Each row below holds a small network's activations on one record, seen along a few directions.
Each row is followed by the record's values for the fields D, W, N, C.
A field that a record lacks is written absent.
Other fields move the rows too, some of them a lot.
In the rows, zero is written as 500.
Random noise pushes rows far along 7 fixed directions. That doesn't count. These rows show it; they differ only by the noise:
[254 391 498 335 522 683 395 253 318 724 135 603 584 435 535 301 363 498
 840 542 472]
[540 421 438 650 557 423 453 606 366 513 662 550 536 539 752 518 539 460
 330 620 515]
[278 462 642 305 384 616 438 279 337 493 428 388 498 392 336 243 511 637
 853 599 398]
[492 735 688 467 291 595 532 688 492 411 650 454 115 437 350 334 381 475
 526 582 436]
[537 640 484 571 512 662 466 511 352 567 331 613 419 578 624 328 359 556
 535 646 424]
[590 343 434 566 745 543 577 381 274 543 273 664 751 606 807 395 475 564
 467 731 525]
[464 322 409 392 674 373 661 698 329 447 524 684 476 428 551 429 567 527
 498 618 530]
[488 167 544 572 580 614 541 561 463 772 330 732 527 370 850 536 448 242
 383 490 618]
[412 497 805 373 422 451 540 336 524 452 609 364 478 500 498 491 234 174
 515 620 722]

[290 496 267 283 542 456 544 547 433 439 385 638 449 426 396 364 411 596
 630 534 522] | D is d1, W is w2, N is n2, C is c1
[363 517 488 553 386 285 304 489 549 413 930 282 462 469 477 680 456 251
 494 485 590] | D is d1, W is w2, N is n1, C is c3
[311 569 424 374 509 448 409 146 502 451 459 384 673 572 510 529 246 309
 628 481 691] | D is d1, W is w2, N is n2, C is c1
[505 570 666 206 413 429 718 795 559 486 546 564 193 260 120 440 632 672
 701 320 360] | D is d2, W is absent, N is n3, C is c2
[673 374 359 505 795 532 759 693 374 508 285 796 525 386 638 475 757 784
 533 464 419] | D is d1, W is w2, N is n2, C is c2
[214 164 380 411 349 271 265 507 517 753 654 432 773 342 498 719 740 432
 562 179 537] | D is d1, W is w3, N is n3, C is c2
[509 568 424 602 517 501 402 460 409 489 573 515 505 602 652 533 381 437
 489 600 475] | D is d2, W is absent, N is absent, C is c3
[368 114 495 554 327 414 358 457 557 501 852 286 721 282 426 662 829 585
 399 291 411] | D is d2, W is absent, N is n1, C is c1
[412 804 426 424 487 445 274 663 411 538 533 538 270 596 510 433 312 470
 619 534 433] | D is d1, W is w3, N is n3, C is c3
[414 555 366 505 507 171 387 631 463 464 809 505 480 504 530 614 587 525
 430 584 524] | D is d1, W is w2, N is n3, C is c2
[381 279 480 488 468 417 434 557 407 615 501 562 586 335 559 527 692 567
 549 492 293] | D is d2, W is absent, N is n1, C is c3
[780 631 569 598 503 403 596 676 497 438 583 584 464 630 555 530 589 598
 343 551 466] | D is d1, W is w3, N is n3, C is c2
[496 701 520 562 358 403 491 553 482 243 783 309 384 503 448 442 515 546
 480 625 411] | D is d1, W is w2, N is n3, C is c3
[964 752 670 739 461 473 646 470 494 177 680 362 525 723 550 402 554 769
 218 759 386] | D is d1, W is w2, N is n3, C is c1
[393 359 496 520 464 476 359 328 383 653 569 411 666 467 618 572 583 441
 578 498 515] | D is d1, W is w1, N is n2, C is c3
[517 574 526 512 640 538 421 330 471 697 306 533 700 578 567 514 423 475
 646 421 520] | D is d1, W is w1, N is n1, C is c2
[281 489 495 257 338 427 528 679 552 504 661 494 215 287 101 464 574 477
 662 248 441] | D is d2, W is w1, N is absent, C is c1
[411 785 440 496 426 658 416 497 510 492 455 513 256 548 400 418 241 355
 526 489 484] | D is d2, W is w1, N is absent, C is c5
[442 706 320 549 458 624 251 577 397 625 399 614 308 542 620 418 481 542
 568 634 358] | D is d1, W is w3, N is n3, C is c3
[451 549 363 296 734 314 487 452 378 311 670 390 498 590 371 480 606 597
 763 546 465] | D is d2, W is w1, N is n1, C is c3
[373  75 604 402 529 567 608 594 640 676 512 600 389 198 532 611 540  75
 568 368 750] | D is d1, W is w1, N is n1, C is c3
[598 449 680 400 506 394 604 544 669 483 604 352 466 460 266 667 674 471
 663 155 622] | D is d1, W is w3, N is n1, C is c2
[647 471 639 678 426 500 517 651 478 337 655 482 410 476 577 501 681 559
 270 537 440] | D is d1, W is w3, N is n3, C is c5
[378 296 476 503 465 394 380 471 434 626 540 484 591 319 517 527 838 740
 582 449 325] | D is d1, W is w2, N is n3, C is c2
[534 441 800 433 425 545 679 350 494 380 535 292 469 449 336 433 564 548
 568 537 525] | D is d1, W is w1, N is n2, C is c3
[722 414 505 643 547 480 638 812 598 398 618 641 476 510 630 584 527 460
  66 560 561] | D is d1, W is w3, N is n1, C is c1
[516 336 653 602 485 315 492 266 635 337 749 248 700 611 532 670 483 345
 305 463 680] | D is d2, W is absent, N is n1, C is c1
[277 474 581 572 254 533 157 313 465 624 744 231 565 449 381 498 616 559
 739 441 422] | D is d1, W is w1, N is n1, C is c4
[616 784 440 647 386 640 467 581 445 497 444 501 380 623 506 365 376 613
 354 549 353] | D is d1, W is w1, N is n2, C is c5
[524 715 407 479 515 703 515 703 536 443 294 716 230 570 473 347 196 422
 441 587 494] | D is d1, W is w3, N is n1, C is c5
[295 706 549 590 266 632 128 307 448 488 679 224 385 562 347 485 479 536
 748 439 383] | D is d2, W is w1, N is n1, C is c3
[381 508 263 554 487 471 368 428 411 443 575 448 547 508 593 463 485 553
 490 499 440] | D is d1, W is w2, N is n2, C is c5
[425 359 697 328 440 327 556 555 518 534 681 411 485 308 442 604 572 474
 572 444 540] | D is d1, W is w2, N is n2, C is c4
[629 400 530 654 611 534 525 378 470 632 287 642 787 621 847 530 440 561
 283 686 402] | D is d2, W is absent, N is n1, C is c2
[564 515 639 491 223 633 557 573 487 399 528 389 359 296 232 221 794 970
 616 467 135] | D is d1, W is w2, N is n3, C is c1
[819 481 920 650 433 532 806 672 679 432 617 492 278 479 531 536 559 436
 226 501 581] | D is d1, W is w1, N is n3, C is c2
[296 386 535 235 505 220 511 254 521 300 683 307 689 432 183 531 489 394
 735 447 639] | D is d1, W is w2, N is n1, C is c1
[622 756 708 452 510 537 682 302 546 200 414 312 461 652 258 421 257 504
 623 662 585] | D is d1, W is w2, N is n1, C is c3

Here are new rows. What are their fields?
[426 495 516 300 546 526 673 353 418 255 512 387 499 474 304 302 505 579
 662 604 539] | D is d1, W is w1, N is n2, C is c5
[654 425 478 687 658 454 357 315 374 665 458 514 766 581 780 663 667 649
 502 417 486] | D is d1, W is w2, N is n2, C is c2
[672 507 513 641 555 488 588 483 533 605 332 601 662 671 722 487 331 442
 194 574 547] | D is d1, W is w1, N is n3, C is c1
[898 494 586 786 605 463 584 376 491 400 524 497 729 706 842 522 506 573
 158 720 511] | D is d1, W is w2, N is n3, C is c1
[331 379 525 517 433 420 262 257 518 579 584 331 729 533 469 651 604 434
 658 317 593] | D is d1, W is w3, N is n1, C is c2
[769 494 498 839 590 599 554 425 567 410 566 449 646 671 794 560 425 284
 192 596 649] | D is d1, W is w1, N is n1, C is c5
[469 318 605 447 655 632 400 302 564 650 346 501 595 462 736 581 370 146
 617 504 746] | D is d1, W is w3, N is n1, C is c3
[414 459 331 444 587 345 565 737 456 673 388 726 466 516 500 534 501 562
 472 414 477] | D is d1, W is w1, N is n3, C is c2
[400 363 762 569 311 763 371 254 652 768 426 426 495 391 563 516 444 297
 605 363 519] | D is d2, W is w1, N is n1, C is c2
[217 334 383 332 389 587 435 513 399 619 405 527 471 231 308 368 664 597
 730 345 403] | D is d1, W is w1, N is n2, C is c5
[411 414 360 344 556 420 661 714 441 498 485 688 391 400 380 409 546 594
 451 499 478] | D is d1, W is w1, N is n2, C is c1
[542 574 799 448 430 587 488 354 595 672 421 447 434 471 613 594 236 273
 551 505 642] | D is d1, W is w2, N is n2, C is c4
[577 296 528 635 564 417 446 514 461 624 501 619 775 482 772 620 708 503
 323 533 440] | D is d1, W is w3, N is n1, C is c2
[524 309 681 595 404 755 484 268 581 831 214 564 622 447 738 474 372 334
 377 431 559] | D is d1, W is w1, N is n2, C is c1
[580 393 480 425 609 470 721 560 441 331 578 450 466 429 320 385 761 652
 697 544 436] | D is d1, W is w1, N is n1, C is c3
[408 553 502 538 133 369 322 750 580 501 847 354 337 420 359 494 666 616
 347 345 306] | D is d1, W is w3, N is n3, C is c1
[428 529 542 363 431 577 496 466 457 624 312 565 458 470 469 491 388 408
 646 457 503] | D is d1, W is w3, N is n2, C is c3
[418 780 415 392 511 386 483 511 412 507 467 542 440 673 355 397 332 624
 604 615 459] | D is d1, W is w1, N is n3, C is c2
[605 340 599 468 591 441 719 766 405 537 492 719 433 371 564 541 576 461
 367 581 525] | D is d1, W is w1, N is n2, C is c3
